[[-135.0  -49.1  170.2  -18.2  -71.4]
 [ -47.5   -9.0    0.0 -104.5  -54.4]
 [-105.2   84.1 -198.0   15.4   61.9]] >> -47.5

[[ -80.043   -4.048   65.183   70.133  132.633  -63.501   22.214]
 [-123.879  -77.191  -23.870  -97.226  -36.868  -10.548 -115.211]] >> -80.043

[[ 11.412  -6.259  -2.273  -1.240]
 [  8.639  -1.399 -20.859   3.654]] >> 11.412

[[-1.82 -0.77  1.53 -2.09 -0.92]
 [ 1.01  2.12 -0.01  1.29 -1.65]
 [ 0.72 -0.17  2.04  1.09 -1.51]] >> 1.01

[[ 0.086 -1.904 -1.085  1.104]
 [-1.493 -1.398 -1.735 -1.158]] >> 0.086

[[-0.02  0.21 -0.10  0.08  0.02 -0.04 -0.07]
 [ 0.05  0.11  0.03  0.04 -0.02  0.06 -0.15]
 [ 0.00  0.22 -0.11  0.15  0.12 -0.09  0.06]] >> 0.05

[[-0.050 -0.029  0.113 -0.127  0.151]
 [-0.046 -0.132  0.044 -0.058  0.196]] >> -0.050
---
 29    8   23   31  -43 ==> 31, 29

 32  229  126  186 ==> 229, 186

-756     1   119   672  -707 ==> 672, 119

40  46   2  74  43 ==> 74, 46

4035  4378  4647  8015
7558  6993  9296  2388
4940  6491  6230  5672
==> 9296, 8015

3375  1234  8460  3642 ==> 8460, 3642

231  192   46   69 ==> 231, 192

891  988  755  680  526  756
989  404  207  740  928  697
==> 989, 988

-28  -45  -38   39   -7  -15   20 ==> 39, 20
---
(4.45, -0.11, -1.24, 1.52)	4.45
(-5.82, -2.77, 0.28, -0.32, -1.64)	-5.82
(1.07, 6.09, 0.62, -1.77)	1.07
(-0.62, -5.14, 0.60, 3.23, 0.80, 5.40)	-0.62
(-4.28, -4.83, 4.44, 4.79)	-4.28
(-0.29, 4.32, 1.14, 5.10, 0.58, 1.39, 4.21)	-0.29
(0.75, 2.13, 5.78, -1.90, -3.58)	0.75
(-5.28, 1.46, -4.32, -3.99, 1.04)	-5.28
---
[[5873 7849 3790 2031 5182 5724]
 [5788 7507 3898 2317 5075 5546]
 [5739 7493 3887 2432 5122 5517]] out 7493

[[ 1  6 79 35]
 [21 23 63 35]] out 23

[61 28 11 44 90 87 20] out 28

[187 876 846 225 741 112  88] out 876

[[1022 1179 1137 7781 6958 5868]
 [3756 3718 3767 3592 3588 3731]] out 3718

[202  74  22 119 138] out 74

[  7 198 193 186] out 198
---
0.67; -0.40; -3.09; 4.53
-1.44; -0.53; -0.94; -0.44
gives -0.40

-5.10; 1.79; 1.02; -0.23; -4.14 gives 1.79

-0.19; -1.78; -1.14; 3.19; -5.54; 2.20 gives -1.78

1.46; -0.85; 3.77; 0.50; 0.78; 0.95; 5.25 gives -0.85

5.28; -3.77; -4.72; -4.89; -2.98 gives -3.77

-4.59; -2.07; -1.65; 4.13 gives -2.07

-4.82; 3.17; -1.14; -0.39; 0.89; -1.39; 2.25
3.17; -1.14; -0.39; 0.89; -1.39; 2.25; -2.42
4.93; -4.82; 3.17; -1.14; -0.39; 0.89; -1.39
gives 3.17
---
array([[ 662, -270,  -93, -713],
       [-163,  253, -284, -664],
       [ 400, -324,   82,  -12]]): -324

array([[ 32, 840,  22, 650, 289],
       [201, 812, 143, 517, 309],
       [300,  21, 567, 220, 347]]): 567

array([[-33, -25,   6,   5,  -3,  10],
       [-33, -29,   8,   4, -13,  32],
       [-31, -30,   0,   0, -10,  10]]): 0

array([[106, 160, 215,  30],
       [146, 151, 193,  37],
       [121, 188, 143, 119]]): 188

array([[7515, 6044, 3521, 5247, 6220, 5441, 2218],
       [3495, 3347, 6293, 8241, 4715, 4842, 3788],
       [2651, 4757, 3643, 6986, 1687, 4095, 4755]]): 1687

array([[348, 376, 428, 438, 281, 348],
       [637, 755, 477, 306, 264, 710],
       [393, 160, 282, 441, 782, 691]]): 441
---
-3.99; 0.01; -3.59; 5.32; 6.05; 0.86 ==> 6.05
-1.86; -2.00; 3.26; -0.08; 6.13; -3.39; -0.48 ==> -3.39
1.01; -2.07; -3.88; 5.59; -1.07; -0.64; 5.35 ==> -0.64
-1.18; -0.16; 0.05; -5.43 ==> 0.05
-4.69; 3.45; -3.00; -2.42; 2.54; 3.80 ==> 2.54
2.37; 2.06; 6.13; -5.64 ==> 6.13
5.20; 5.84; -1.61; 1.65 ==> -1.61
-4.58; 1.34; 0.71; -0.22; 0.52 ==> -0.22
---
9.06	-1.95	17.98	-8.18	-7.87	-10.33	9.82 -> -10.33
-72.1	-4.9	-187.2	-65.4	159.7	18.7	132.2 -> 18.7
0.14	0.00	-0.10	0.00	-0.09	-0.03 -> -0.09
151.3	-163.2	-15.7	40.5	-81.7	-88.7	185.0 -> -88.7
-0.09	0.05	-0.14	0.17 -> -0.14
-1.00	-0.33	0.51	-0.90	0.32	-1.49	1.78 -> -1.49
-0.6	-1.7	1.1	-0.1	-2.0	-0.7 -> -2.0
-0.04	-0.11	0.19	-0.08	-0.20	-0.11	-0.10 -> -0.11
---
9.1	-13.2	6.4	5.6
15.9	-5.4	5.1	14.9
out 6.4

-12.13	15.88	-2.12	14.08	4.78	-19.13	2.20 out -2.12

-14.980	-13.907	17.944	13.134	-11.821	-5.404 out 17.944

-0.15	0.03	0.03	-0.02	-0.16	-0.12	-0.18
-0.22	-0.19	-0.17	-0.20	0.13	-0.17	0.10
out 0.03

1.098	4.683	15.391	-4.516	-13.807	3.851	-2.488
16.001	-0.782	11.801	-4.841	7.969	0.164	12.472
out 15.391

0.043	-0.012	0.156	-0.141	-0.004	-0.095 out 0.156
---
array([[188, 195, 185, 127],
       [ 99,  45,  57,  65]]): 57

array([-331,  597,  202, -992,  292]): 202

array([[4, 4, 4, 5, 4, 0],
       [5, 5, 4, 7, 2, 1]]): 4

array([[ 458,  270,  143,   24,  527],
       [ 233, -580,  420,  184,  -38],
       [  56,  300,  480,   63, -399]]): 480

array([814, 483, 141, 629]): 141

array([222, 180, 218,  20, 192]): 218
